A small network was shown many inputs. Here are its activations along a few directions, one row for each input.
Each table varies a few parts of the input and shows all the possible inputs, shuffled.
Descriptions start from the smaller parts, as in this example, which fits no table here: ring(5) and (point or ring(9) or (values(3) and line(4))).
Shared parts are said once, and a part with two or three values counts as separate values.
In the rows, zero is written as 128.

Other details of the inputs vary at random and push rows far along three fixed directions, the same in every table; ignore that.

A family of inputs:
R1: [133 184 130 109  92 171 118  89 120 141  77]
R2: [103  73 149  89 117  98  91 116  66  93 106]
R3: [ 86  80 173  74 183 101 104 165 105 122 133]
R4: [ 59 174 168 146 114  52 182 177 200 169 186]
R5: [150 160  83 104  39 147 116  90 130 128  55]
R6: [107 167 151 103 132 127 107  94 140 128  58]
R7: [173 161  73 176  79 141 174 134 183 155 183]
R8: [139 186  90 117  65 170 111  95 101 138  47]
R9: [124 155 134 124 133 139 113  96 137 120  79]
R10: [131  38 130  88 134 104 104 127 104  92 120]
R11: [103 188 154 127  76 105 173 151 180 171 162]
R12: [114  58 166 119 163  96 119 135  96  98 192]
R13: [134 194 129  98 100 164 118  89 130 139  87]
R14: [183  99 100 149 153 178 125 108  98 107 151]
R15: [115 103 164  98 172 120  92 104 122 108  75]
R16: [158 105  89 140 134 155 122 132  88 116 125]
R17: [123 150 148 105 127 154 119 107 114 130 111]
R18: [140  45 167 103 153 121 119 120 119  92 154]
R19: [123 183 123 131 105 145 124  82 123 126  72]
R20: [154 194 115 107  89 174 115  73 112 128  74]
R21: [ 97 184 143 147 133 119 164 179 163 187 185]
R22: [ 70 197 168 117 147  94 170 187 186 189 196]
R23: [182 109 110 125 146 175 105 101 117 111 107]
R24: [169 103  63 175 147 149 140 168 117 131 177]
R25: [101 162 156 114 121 133 108  97 123 131  60]
R26: [ 84 208 143 145 129 100 159 142 161 160 147]
R27: [166  63 108 164 140 122 129 110 137  87 147]
R28: [131 161 137 130  70 125 131  84 145 117  71]
R29: [170  96  64 184 157 139 145 188 136 144 187]
R30: [192 116  57 224 139 170 148 124 128 116 161]
R31: [114  56 164 109 157  84 114 106 132  82 129]
R32: [197  91  40 215 137 168 143 176 111 138 177]
R33: [116 141 131  88 120 135 106 116  91 120  84]
R34: [ 42 201 178 137 138  78 164 175 171 180 161]
R35: [ 75 182 130 129 113 108 152 186 141 181 149]
R36: [199  89  56 185  84 151 145 144 122 116 149]
R37: [118  67 166 118 204 117 107 122 107  86 138]
R38: [ 78  79 186 116 156  65 111 117 100  91 145]
R39: [136 135 134  84  83 132 117  76 140 119  90]
R40: [ 95  89 199  72 199 108 107 150 128 129 141]
R41: [112  35 156 104 153  91 120 168 113 103 162]
R42: [178 116  50 188 140 147 145 178 142 155 167]
Each input here is: values(3) and (point or line(4) or line(9)).
The inputs of R5 and R27 match in every part but the values(3) part. If R36 is changed in the same way as R5 into R27, which row does it become? -> R28
The inputs of R26 and R20 match in every part but the values(3) part. If R19 is changed in the same way as R26 into R20, which row does it become? -> R14
Change only the line(4) part in R18. List by row number the other rows that result. -> R7, R11, R39

A family of inputs:
R43: [110 138 152  66  99 119 102  96 120 127  76]
R44: [122 147 121 145 195 166 134 161 125 163 161]
R45: [189 136  73 159 160 223 109 101  92 129 104]
R46: [133 125 131 159 150 122 150 145 161 129 159]
R47: [119 177 120 161 122 117 164 137 167 149 149]
R48: [134  29 163  97 169 114 110 141 100  97 158]
R49: [112 164 107 153  97 113 154 163 160 159 138]
R50: [233  91  33 174  92 196 123  83  97  85 105]
R51: [133 128 125 157 151 115 139 136 161 135 167]
R52: [174 149 105 143  96 170 120  71 130 109  66]
R53: [ 93 165 184  72 111 116  99  71 127 124  61]
R54: [231 119  56 171 158 231  95 104  65 103  94]
R55: [102 156 147 106  92 113 148 144 143 146 139]
R56: [125  86 161 138 170 116 136 137 131 110 160]
R57: [149 154  84 124  79 151 102  80 112 112  50]
R58: [135  33 153 103 174 109 107 138  99  96 167]
R59: [134  74 159 138 177 114 129 137 136 114 164]
R60: [125 162 111 137  95 118 163 158 160 159 152]
R61: [122  93 145 138 182 108 128 133 137 106 160]
R62: [115 163 113 153  89 110 151 155 151 166 147]
R63: [126 161 117 137  84 120 156 151 157 161 166]
R64: [ 81 148 165  63 100 107  89  96 118 128  48]
R65: [127 171 129 159 112 120 157 136 170 158 157]
R66: [111 202 118 148 151 170 146 155 136 182 155]
R67: [117 163 104 157  96 105 147 151 148 164 155]
R68: [134 117 118 137 117 113 142 150 137 138 182]
R69: [111 202 109 145 163 168 142 160 149 183 144]
R70: [ 82 165 201  66 102 122 108  78 125 116  56]
R71: [107  47 171 101 161  97  98 134  90  98 143]
R72: [120 171 103 138  99 110 158 147 150 154 162]
R73: [105  48 174 102 164 103 109 143  94  97 129]
R74: [111 163  97 160 105 111 156 161 156 154 143]
R75: [133 159 123 144 188 153 131 177 113 158 155]
R76: [122 166 114 137  90 119 163 155 156 158 154]
R77: [120 184 128 131 176 150 130 172 123 169 134]
R78: [ 97 158 178  77 118 116 100  76 132 124  64]
R79: [115 162 108 151  95 111 148 159 162 165 141]
R80: [123  79 140 121 145 114 138 151 115 107 172]
R81: [132 158 118 142 194 153 127 181 122 158 150]
R82: [ 74 163 169  65  87 113 103  92 105 123  37]
R83: [126  78 133 121 154 111 138 155 122 113 163]
R84: [129  48 174 121 188 112 106 117 108  88 163]
R85: [128  42 152 103 169 110 113 134  93  85 167]
R86: [114 166 104 152  97 104 146 151 153 166 147]
R87: [111  39 171 100 168 101 102 143 100 103 131]
R88: [223  87  30 188 101 182 110  82  86  86 101]
R89: [ 86 161 147 114  98 101 140 148 143 154 110]
R90: [ 73 153 186  60  81 112 101  97 106 122  44]
R91: [123  64 165 120 191 109 113 115 108  87 150]
R92: [228  98  56 194 112 197 122  67 103  76 109]
R93: [119 116 115 160 122 112 149 158 126 130 166]
R94: [128 159 112 135  93 117 156 155 163 166 156]
R95: [106  57 155 105 171  97 105 136  95  97 131]
R96: [134  24 159  96 178 114 107 147 111  94 156]
R97: [164 165 100 141  90 168 121  61 122 107  62]
R98: [118  94 152 136 178 112 133 136 139 106 152]
R99: [105 137 156  61 104 117  98  99 125 124  75]
R100: [173 144 108 136  99 167 110  71 137 112  68]
R101: [ 88 188 157 121 112 103 142 114 152 142 131]
R102: [ 93 170 171  78 118 116 106  74 128 117  57]
R103: [128 122 108 139 129 116 153 160 148 132 165]
R104: [167 154 118 131  80 169 111  61 125 112  69]
R105: [129 126 104 137 131 110 146 154 147 134 169]
R106: [ 77 150 186  58  79 111  95  93 107 127  47]
R107: [129 129 106 137 126 109 149 152 142 138 169]
R108: [111 163 101 160 101 109 159 159 150 156 145]
R109: [120 120 111 157 124 106 143 153 125 131 171]
R110: [233  77  43 165 102 195 117  93 108  86 102]
The inputs of R44 and R66 match in every part but one. If R59 is changed in the same way as R44 into R66, which row does it become? -> R104
What do these inputs look like to the network? -> line(4) and (values(2) or (values(3) and ring(5)))
Change only the values(3) part in R70. List by row number the other rows that result. -> R55, R90

A family of inputs:
R111: [124 125 139 121 142 137 124 127 121 125 125]
R112: [141 137 113 131 127 146 124 118 126 130 113]
R113: [126 127 138 123 143 137 125 130 121 125 121]
R114: [125 112 136 120 124 130 123 132 118 127 130]
R115: [ 59 169 195  65 109  98 112 110 127 137  66]
R116: [144  93 124 131 139 125 130 142 119 117 149]
R117: [126 123 134 120 143 134 123 127 122 128 123]
R118: [130 124 134 126 143 140 125 130 121 124 126]
R119: [140 100 123 126 134 124 127 139 120 120 141]
R120: [149 197  80 166  92 151 154 131 154 163 122]
R121: [109 130 148 112 124 115 121 121 123 123 112]
R122: [126 114 129 129 131 120 122 127 126 119 126]
R123: [118 120 135 115 128 119 124 121 127 121 123]
R124: [125 114 132 131 133 121 123 127 123 122 121]
R125: [129 128 136 124 137 132 122 121 119 125 127]
R126: [150 168  94 146 102 151 130 114 138 141 114]
R127: [113 124 144 111 127 120 126 119 124 120 123]
R128: [126 128 139 123 138 133 122 122 119 124 129]
R129: [126 117 133 126 130 122 125 123 122 118 128]
R130: [124 113 125 118 128 123 123 137 114 123 128]
R131: [122 114 134 116 123 127 122 132 119 133 124]
R132: [144  97 125 139 139 128 134 128 125 114 151]
R133: [136 130 121 127 135 141 122 124 127 127 120]
R134: [132 109 132 142 138 119 141 141 138 125 164]
R135: [113 122 139 111 127 117 121 121 129 121 120]
R136: [117 123 144 110 125 116 124 120 130 123 119]
R137: [117 134 122 155 134 101 160 168 162 150 188]
R138: [114 125 145 118 126 120 124 122 122 120 119]
R139: [112 134 133 147 133  99 155 165 163 148 182]
R140: [182  39  97 184 171 133 139 153 128 101 200]
R141: [122 121 148 115 122 121 124 120 134 121 121]
R142: [131 115 130 124 130 124 129 122 125 119 131]
R143: [101 151 126 138 122 102 154 175 147 156 173]
R144: [164 188  75 164  84 158 138 108 138 149 111]
R145: [130 123 132 124 145 133 122 133 125 126 121]
R146: [128 127 137 125 137 130 120 123 118 125 127]
R147: [114 126 141 114 127 116 122 121 124 123 117]
R148: [126 115 131 132 133 121 126 127 122 121 123]
R149: [164 171  81 152  94 165 131 103 132 139 101]
R150: [115 123 140 115 128 115 120 123 127 121 119]
R151: [131 110 136 117 128 124 128 134 120 120 134]
R152: [ 67 162 183  72 111  99 110 112 130 135  71]
R153: [126 123 133 121 144 134 122 130 124 127 122]
R154: [122 115 131 118 128 126 123 137 114 120 131]
R155: [127 114 129 130 132 121 125 126 122 120 127]
R156: [163  68 112 161 153 130 132 142 133 108 171]
R157: [128 127 136 123 143 135 124 130 122 126 119]
R158: [127 123 133 121 145 133 122 131 123 127 122]
R159: [135 130 125 128 135 142 124 123 123 127 121]
R160: [ 68 186 136 137 117  78 173 199 172 185 192]
R161: [130 114 131 114 126 121 124 134 123 124 128]
R162: [ 40 227 137 156 112  51 206 242 210 223 240]
R163: [158 161  98 146 100 160 124 100 122 129 104]
R164: [146 139 111 139 124 156 127 118 124 126 116]
R165: [188  31  93 190 176 135 142 156 126 100 209]
R166: [148 144 104 136 119 154 122 116 129 129 107]
R167: [163 165  86 148  94 159 123  97 125 133  97]
R168: [110 128 144 115 126 115 121 122 125 125 109]
R169: [ 66 162 186  72 112  99 113 112 127 137  71]
R170: [127 125 136 122 141 135 123 126 122 125 126]
R171: [115 122 138 112 128 118 125 120 125 122 121]
R172: [123 119 136 124 129 123 126 122 121 118 129]
R173: [129 122 132 124 146 133 123 131 123 126 121]
R174: [116 125 148 108 124 117 126 118 128 123 118]
R175: [155 170  91 148  98 153 129 108 136 140 111]
R176: [131 113 135 122 128 122 125 122 131 119 128]
R177: [126 126 138 121 139 132 122 124 121 125 127]
R178: [143  86 129 139 147 122 131 135 128 114 156]
R179: [145 142 112 137 121 154 126 113 123 127 117]
R180: [124 112 135 119 125 127 123 134 119 131 129]
R181: [124 113 132 119 124 127 121 132 119 132 126]
R182: [123 113 133 118 124 127 120 133 121 131 125]
R183: [151  84 117 147 147 126 134 135 125 113 159]
R184: [127 125 137 121 144 135 123 130 122 126 122]
R185: [130 114 128 124 130 123 128 122 126 120 130]
R186: [119 131 131 134 129 116 145 139 139 134 155]
R187: [166 203  66 170  74 162 145 108 147 157 113]
R188: [114 124 142 111 127 119 125 120 125 121 121]
R189: [125 115 132 120 130 121 124 124 129 119 128]
R190: [127 115 128 127 131 120 123 124 124 119 128]
R191: [113 134 133 149 133 110 147 153 141 139 160]
R192: [128 114 130 121 130 122 126 123 127 120 128]
R193: [132 125 128 126 142 137 124 129 123 128 121]
R194: [150 146 102 139 118 156 126 114 126 131 107]
R195: [126 116 134 132 132 122 126 127 122 119 125]
R196: [150 147 102 137 115 153 124 110 127 130 108]
R197: [140 139 120 132 125 147 124 115 121 126 121]
R198: [134 112 135 126 128 124 128 122 130 118 133]
R199: [ 89 143 169  98 120 112 119 118 124 127  96]
R200: [128 123 131 122 142 133 120 128 125 125 127]
R201: [166 164  84 149  95 165 126  98 126 134  98]
R202: [163 209  65 172  72 159 147 112 152 161 116]
R203: [116 123 138 118 127 116 121 123 125 122 117]
R204: [111 128 144 115 126 115 119 123 127 124 109]
R205: [121 121 150 116 122 123 125 119 133 120 123]
R206: [126 125 134 120 140 130 120 124 122 127 126]
R207: [128 123 134 124 144 137 123 130 122 125 124]
R208: [127 124 134 123 139 127 118 125 122 125 127]
R209: [128 123 132 122 145 134 120 132 126 126 122]
R210: [149  87 118 136 142 126 131 144 118 117 154]
What do these inputs look like to the network? -> line(5) and (values(3) or line(8) or line(9))
The inputs of R125 and R202 match in every part but the line(5) part. If R146 is changed in the same way as R125 into R202, which row does it become? -> R167
The inputs of R174 and R136 match in every part but the line(5) part. If R180 is changed in the same way as R174 into R136, which row does it become? -> R181
The inputs of R111 and R112 match in every part but the line(5) part. If R164 is changed in the same way as R111 into R112, which row does it become? -> R153
Change only the line(9) part in R165. List by row number the other rows that result. -> R147, R148, R155, R169, R171, R178, R183, R185
Start at R200 and move only the line(5) part, one step at a time. The first step leads to R196. Which rows follow, in order? -> R149, R170, R179
Change only the values(3) part in R160. List by row number the other rows that result. -> R119, R181
Change only the line(8) part in R145. List by row number the other rows that result. -> R126, R133, R166, R175, R200, R208, R209
Change only the line(5) part in R185. List by row number the other rows that result. -> R142, R186, R189, R192
Change only the values(3) part in R131. List by row number the other rows that result. -> R130, R210
